A small network was shown many inputs. Here are its activations along a few directions, one row for each input.
Each table varies a few parts of the input and shows all the possible inputs, shuffled.
Descriptions start from the smaller parts, as in this example, which fits no table here: one of 3 separate values, together with either a single point or one of 9 places along a line or (one of 6 places along a line, together with one of 8 places around a ring).
Shared parts are said once, and a part with two or three values counts as separate values.

A family of inputs:
row 1: [-37  34 -34  -9 -55   7 -23 -28 -14  26 -40  37  13  11 -11   3]
row 2: [-25  15 -14  -2 -44  -9 -21  14  12  15 -33  49  51 -28  -7  -8]
row 3: [ 59  24  24 -23 -10  -1 -18 -39   7  -1  -9 -23 -11 -66  -5  -7]
row 4: [-31 -28 -38   5  -8 -26   3  52   4 -25 -13  49   5   9   4   3]
row 5: [ 63  -4  26 -27  31  -7   3  -3   6 -14  42 -20 -33 -11   3   5]
row 6: [ 45   7 -22 -38  35  34   8  -1 -10  -9  -3 -36 -14  40   8  -9]
row 7: [ 27  -3  15  -1  22  -3   9 -31   4  21  18 -52 -29 -63  15  -6]
row 8: [-45   9 -25   7  -4 -19  13  49  25  12  11  27  29   3   4  11]
row 9: [-41   3 -47   6 -19 -17 -22  -2 -24 -16 -18  40 -21  52   8   4]
row 10: [ 41  22   5 -35  -2  15   3  12  -8 -16 -22 -28  44 -51 -26 -38]
row 11: [-62 -10 -22  12 -10 -10  17  18   3  40 -12  31  29 -35  -9  -6]
row 12: [-34 -26  -6   7 -33 -33 -12  -3  17  63   8  19 -32 -26  -5  21]
row 13: [-38   4  23   4 -18 -33   0  -3  47  26  33  32 -29  10  -3  31]
row 14: [-74  14 -25   9 -24  20  11 -23  -4  47 -12  17  -7  15   0  -6]
row 15: [  3  17 -10 -15  27  27  26 -32 -30  29 -18 -63  -8  -8  -3 -29]
row 16: [-39  21 -33  -5  -1  12  -2  -6 -14   8   6  56 -10  46  -5  15]
row 17: [ 29  16 -33 -10  28  23 -10  -4 -30 -56 -12 -43 -29  19  26 -15]
row 18: [-44  28 -39   6 -20  -3   3   9   7  34  -1  18  -9  51   0  11]
row 19: [ 36 -25  -8 -17  40 -11   2  40  -7 -59 -11 -37  10  -1  15 -26]
row 20: [-28 -14  20  -7  -6 -22  -8  -7  34   5  35  60 -34  13 -11  34]
row 21: [ 43   2   4 -27  54  17  20  37  -3 -31  22 -14  22 -11 -10 -29]
row 22: [-10 -13 -12   1 -20 -49 -30  13   0  -8   7  53 -45  -8  30  31]
row 23: [ 23  10  13 -17  51   2  38  29  16 -14   9 -45  28 -10   5 -23]
row 24: [-27  16  26  -5 -54 -24 -25 -36  26  21  -6  50  -7 -30 -12  19]
row 25: [ 26  26 -10   3  29  22  14  -8  13  -1  -6 -63 -14  42  -5 -17]
row 26: [  5 -34  60  76 -23  57   1 -27 -52  -6  -8   6  31  65 -18  11]
row 27: [ 51  12  23   5  20 -18   4  -8  34  -3  31 -53 -29 -12  15   8]
row 28: [ 54 -13  16 -22  24 -31 -23   5 -10 -41  14 -33 -46 -17  23   3]
row 29: [ -2 -61  68  78 -15  30   6   1 -25 -35   7   2  73  28  -5  13]
row 30: [ 30  36 -11 -23  -3  38  -6 -39 -14  -4 -44 -38   3 -11 -24 -26]
row 31: [-32 -12 -26   1   1 -12  -4  31  19 -11  18  55  32  17  -2   7]
row 32: [ 13 -11  -7 -14  33   7  24  22  -5  12 -10 -62  25 -46   3 -31]
row 33: [ 20 -61  97  76 -24  16   1 -33 -23  -8  17  11  10  14   2  46]
Question: What do these inputs look like to the network?
Answer: one of 3 separate values, together with either a single point or (one of 2 separate values, together with one of 5 places along a line)
Question: Changing only the choice among 3 separate values turns row 20 into row 16. The same change can be made to row 5. Which row results?
Answer: row 6

A family of inputs:
row 34: [-109   38  -90  -13  -14   -5   -5   23   21   28    4   47  -18   55
    6   -6]
row 35: [-101   43  -61  -11  -60  -28  -36  -10    6   59  -18   39   15   -4
    4  -18]
row 36: [ 83 -39  45  27  28  52  14 -15 -56 -47 -38 -79  41  38  -4 -23]
row 37: [-82 -27  35  30 -44 -30 -15 -14  54  21  36  64  -4  -5   6  33]
row 38: [ 78 -43  37 -16  48 -22  22 -10 -10  -8  -1 -67 -24 -49   8  -5]
row 39: [ 56  67 -16 -61  40   6  18  24   2  -5 -20 -65  27 -71 -10 -41]
row 40: [-52  21  -7  -8 -52 -30 -35 -23  38  34  37  83 -24  11  -3  34]
row 41: [-50 -33  34  73 -55  -4 -25   2  32   4  27  65  13  36   2  35]
row 42: [ 91 -48  56  19  44  16  27   4 -36 -49  -5 -46 -10 -33   6   5]
row 43: [118   4  -9 -46  42 -14   4  -9   3   4  12 -41 -26 -50 -20  -8]
row 44: [-74 -39  42  59 -58  26 -15 -18 -40 -11 -31  57  43  81   2  24]
row 45: [ 41  56 -65 -53  82  33  46  45 -14 -29  -3 -57 -32  -9   4 -30]
Question: What do these inputs look like to the network?
Answer: one of 2 separate values, together with one of 6 places along a line
Question: Changing only the choice among 2 separate values turns row 35 into row 39. The same change can be made to row 34. Which row results?
Answer: row 45

A family of inputs:
row 46: [ 11   9 -19 -15  23  13   9   8 -11 -24  -4 -15  -9  30   7  -9]
row 47: [  8  23 -15 -17  11  12  11  -5  -8   9 -12 -34  10 -21  -5 -23]
row 48: [ 10  26 -16 -21   0  17  -2 -18 -10   5 -19 -28  -4   0  -6 -16]
row 49: [-87  -8 -24  20 -43 -27 -15  22  22  20   1  96  -1  42  -2  29]
row 50: [ 38 -21  34  12  10   2   2  -3   2 -19   4 -23  22 -21  -1  -4]
row 51: [ 26  16  -2 -31  10 -10  -3  -5   6   1  -9 -24   5 -43  -4 -18]
row 52: [ 22  -2  -6 -13  20 -19   6   8  12 -11  23  -7 -42   0  16   8]
row 53: [ 41 -20  38  16   8  -2   0 -14  -2   0  19 -21 -20  -6   8  13]
row 54: [ 24  22   2 -20   5 -10  -5 -15   7  21  10 -21 -32 -32   4   0]
row 55: [ 22 -11  22  13   4  28   2 -15 -24 -17  -6 -24  15  20  -1  -1]
row 56: [  4   3 -20  -8  33   8  19  24 -10 -17   0 -23   5   5   8 -14]
row 57: [ 19 -15  19  23  13  25  12  -1 -17  -9   4 -29  28  -2  -2  -6]
row 58: [-72 -30  14  48 -61  -7 -19  -7   6  25  -1  84  15  34 -12  34]
row 59: [-88   9 -19  12 -62 -17 -23  -6  19  48 -13  83   3  12 -18  20]
row 60: [ 21  -1  -9 -19  29 -12   6  26   8 -32   5 -14   6 -18   8 -13]
Question: What do these inputs look like to the network?
Answer: one of 3 separate values, together with either a single point or one of 4 places along a line
Question: Changing only the choice among 3 separate values turns row 55 into row 48. The same change can be made to row 50. Which row results?
Answer: row 51
Question: Which other rows does row 56 become when the place on the line of 4 takes its other values? List them by row number.
Answer: row 46, row 52, row 60

A family of inputs:
row 61: [-29  43 -30 -28 -22 -10 -14   3  13  25 -20  16   1 -13 -10 -10]
row 62: [ 33  -7  19  13  19  38  15 -13 -31 -20  -5 -39   8  16   1  -8]
row 63: [-44  20 -48 -22   2 -11  -1  32   9  -7  -7  35   4  21   1  -5]
row 64: [-46  35 -50 -19 -15   5  -6  -1 -10  23 -24  16 -13   6  -4 -12]
row 65: [ 61 -20  28  -2  30  -4   8 -16   2 -11  24 -47 -25 -11  12   1]
row 66: [-29  27 -35 -28  -2 -29  -3  16  26  24   5  19 -13 -29  -1  -3]
row 67: [ 46  -7  30   0   8  19   2 -21 -15 -14 -11 -43  20 -21  -6 -16]
row 68: [-58 -84  75 104 -74   2 -19 -17  -1  15  12  92  39  58 -12  59]
row 69: [ 33 -19  14  10  34  27  20  14 -19 -45   4 -26  28  20   3  -8]
row 70: [-15  25 -36 -33  -5 -39 -14   7  21  19   8  25 -51 -23  10   6]
row 71: [ 49 -12  35   4  25   2  13  -5   4  -9  15 -48   3 -25   6  -4]
Question: What do these inputs look like to the network?
Answer: either a single point or (one of 2 separate values, together with one of 5 places along a line)
Question: A walk changes only the place on the line of 5. It starts at row 63 and steps to row 64. List the rest of the walk in order.
Answer: row 61, row 66, row 70
